These are the activations of a small neural network, seen along a few directions. Each row is one input.
In each table, some parts of the input vary, and every possible input appears once, in random order.
Descriptions start from the smaller parts, as in this example, which fits no table here: ring(5) and (point or ring(9) or (values(3) and line(6))).
Shared parts are said once, and a part with two or three values counts as separate values.
(in the rows, 128 means zero)

Other details of the inputs vary at random and push rows far along two fixed directions, the same in every table; ignore that.

Rows:
r1: [221 123 153 138  59 207 132 165 161  52  75  45]
r2: [221 107 114 139  23 197 149 159 148  75  87  52]
r3: [156 144  92 104 129 129 186  68 180 124 125 183]
r4: [152 147 141 114 150 132 192  64 181  99 111 178]
r5: [167 145 110  98 136 133 169  64 176 110 132 192]
r6: [ 21 142 135  95 203  88  98 124  83 188 180 158]
r7: [166 144  94 122 140 108 125 102 203 133  86 219]
r8: [217 128 111 126  48 211 118 171 158  67  70  50]
r9: [ 95 100 191 140 105 155  71 211  52 126 153  26]
r10: [149 144 108 113 137 131 200  69 181 118 114 178]
r11: [ 30 137 170 107 212  90 111 121  82 176 190 159]
r12: [135 158 114 121 154 137 196  69 191 123  86 161]
r13: [ 10 142 158 110 214  91 118 124  86 179 164 150]
r14: [103  99 176 132  98 155  59 212  49 132 163  32]
r15: [164 146 118 103 141 135 176  65 176 107 127 191]
r16: [171 162  50 147 152  96 151  75 171 118 104 182]
r17: [182 136 112 123 142 108 123  97 202 126 107 225]
r18: [  9 135 152 123 200  84 135 114  83 197 164 143]
r19: [103  80 147 171  62 114  42 227  64 174 128  60]
r20: [ 59 135 119 139 218  47  74 124  67 165 196 171]
r21: [ 38 100 141 141 163  41  99 134  90 210 178 198]
r22: [216 122 105 140  34 205 136 161 154  85  70  44]
r23: [168 160 108  92 155 141 153  75 188 110 128 187]
r24: [187 145  75 141 150  95 146  68 162  93 128 200]
r25: [ 15 121 161 121 189  75 148 112  77 186 181 150]
r26: [243 129  69 161  58 167  89 175 144  54  70  59]
r27: [119  62 172 165  60 112  37 220  55 150 152  78]
r28: [ 13 136 144 119 196  85 130 115  81 200 169 147]
r29: [160 146 126 108 144 136 183  66 177 105 121 188]
r30: [ 89  99 142 139  77 148  72 205  48 159 148  22]
r31: [213 128 119 131  52 212 124 172 158  64  65  48]
r32: [ 95  86 193 146  86 145  86 200  41 127 157  31]
r33: [176 145  58 147 142  90 164  73 166 106 121 191]
r34: [141 144 123 119 143 128 209  67 185 112 103 168]
r35: [ 75 104 179 143 107 155  77 213  57 129 127  16]
Each input here is: ring(5) and (values(2) or line(5)).
Q: Changing only the ring(5) part turns r7 into r27. The same change can be made to r13. Which row results?
A: r32
Q: List by row number the other rows that have the ring(5) part in common with r16.
A: r12, r18, r19, r22, r28, r30
Q: Start at r23 and move only the ring(5) part, one step at a time. The first step leads to r6. Which rows follow, in order?
A: r30, r3, r5
Q: Change only the values(2) part in r27. List by row number the other rows that result.
A: r24

Rows:
r36: [151 135 119 105 129 116 201  51 198 135 120 217]
r37: [150 179  99  94 186 142 193  40 177  93 125 177]
r38: [ 53 126 179  88 187  94 124 108 126 178 177 211]
r39: [172  99 150 146  51 159 161 144 166 115  76 111]
r40: [172 104 138 125  45 173 157 144 165 123  88 111]
r41: [ 75  90 193 121  97 137  87 184  91 173 142  94]
r42: [177 105 145 139  49 167 158 141 166 125  86 107]
r43: [202 128  91 152  87 146  93 155 160 105  85 112]
r44: [115 105 118 153 119  96  47 177  52 139 170  94]
r45: [ 36 154 117 101 210  95 169  80  94 160 178 149]
r46: [110 112 127 138 127 107  36 194  66 139 163 101]
r47: [ 23 155 134 121 213  90 173  87 105 167 146 150]
r48: [ 90  93 201 117 105 135  77 183  83 154 160 100]
r49: [193 124  68 150  68 142 115 150 148 111  89 109]
r50: [200 104 155 135  64 166 138 136 155  97 112 116]
r51: [127 180  89  99 171 143 213  46 188 121  99 169]
r52: [149 129 128 123 135 105 207  56 199 126 110 219]
r53: [181 108 160 127  65 177 136 149 177 118  85 113]
r54: [131 183 104  87 186 152 190  54 199 114  98 174]
r55: [ 71  86 178 133  82 128 110 176  80 180 143  88]
r56: [ 62 126 147 139 130 142 124 165  62 152 142  38]
r57: [ 77 128 175 129 155 140  94 175  65 115 148  54]
r58: [182 153  72 141 169  83 145  64 181 100 117 226]
r59: [198 127  83 138  83 152  92 158 158 103  88 115]
r60: [181 153 130 107 113 194 134 134 148  69 101  73]
r61: [176 154  53 140 156  83 161  59 183 124 120 214]
r62: [161 139 133  99 142 125 181  53 196 122 127 227]
r63: [217 132  98 147  95 144  83 155 152  86 103 118]
r64: [138 169  94 118 179 122 218  43 179  97 109 170]
r65: [ 75 121 144 140 133 133 124 158  52 136 162  37]
r66: [174 141 103 125  92 178 167 119 135  80 105  59]
r67: [ 28 158 149 109 228  99 150  95 115 160 145 155]
r68: [110 107 140 159 133  93  40 194  67 132 150 100]
r69: [ 93 106 108 158 104  97  67 183  63 168 143  85]
r70: [206 119  64 151  70 133 114 143 138  95 109 108]
r71: [179 166  76 112 172 102 125  72 194 111 117 228]
r72: [ 23 159 121 100 207 104 169  87 104 175 158 150]
r73: [169 149 126 122 109 194 147 136 158  88  84  65]
r74: [195 103 147 120  60 172 138 139 153  94 115 120]
r75: [207 120  68 155  70 130 113 139 138  97 106 105]
r76: [ 69 130  95 152 193  32 119  99  98 169 167 196]
r77: [114 104 114 150 119  99  49 182  52 138 173  97]
r78: [ 93  93 205 127 110 132  79 185  85 155 160  99]
r79: [ 91 100 117 176 110  86  73 187  64 158 133  88]
r80: [ 47 114 151 106 166  77 157  92 113 189 180 199]
r81: [ 62 140  93 144 190  51 116 104 108 195 157 193]
r82: [118 105 122 164 123  93  50 179  53 140 170  93]
r83: [183 143 113 115 104 189 149 126 134  66 114  71]
r84: [188 144 121 129 109 183 150 123 135  68 111  68]
r85: [ 82 133 170 122 154 149  91 173  65 126 158  50]
r86: [ 81 120 162 140 146 132 108 162  50 114 158  50]
r87: [199 129  87 142  83 149  90 154 158 104  86 113]
r88: [164 148 119 108 105 199 146 139 156  86  87  69]
r89: [ 57 113 178 121 184  71 141  94 113 169 174 208]
r90: [189 100 141 141  51 158 158 134 156 110 106 106]
r91: [ 88  87 210 134 111 123  83 188  85 144 150 103]
r92: [ 39 122 171  93 179  96 135 108 133 197 159 205]
r93: [145 185 108  78 194 153 181  58 191  93 118 183]
r94: [177 103 165 134  66 168 139 151 177 107  75 117]
r95: [ 61 138 114 139 206  51  96 114 118 176 146 202]
Q: Changing only one part turns r91 into r52. The same change can be made to r46. Which row results?
A: r70
Q: Describe the family of inputs behind these rows.
A: values(3) and line(4) and ring(5)
Q: Change only the line(4) part in r49. List by row number the other rows that result.
A: r69, r79, r81
Q: Change only the ring(5) part in r51. List by row number the other rows that result.
A: r37, r54, r60, r66
Q: Change only the line(4) part in r78. List by row number the other rows that result.
A: r38, r48, r91
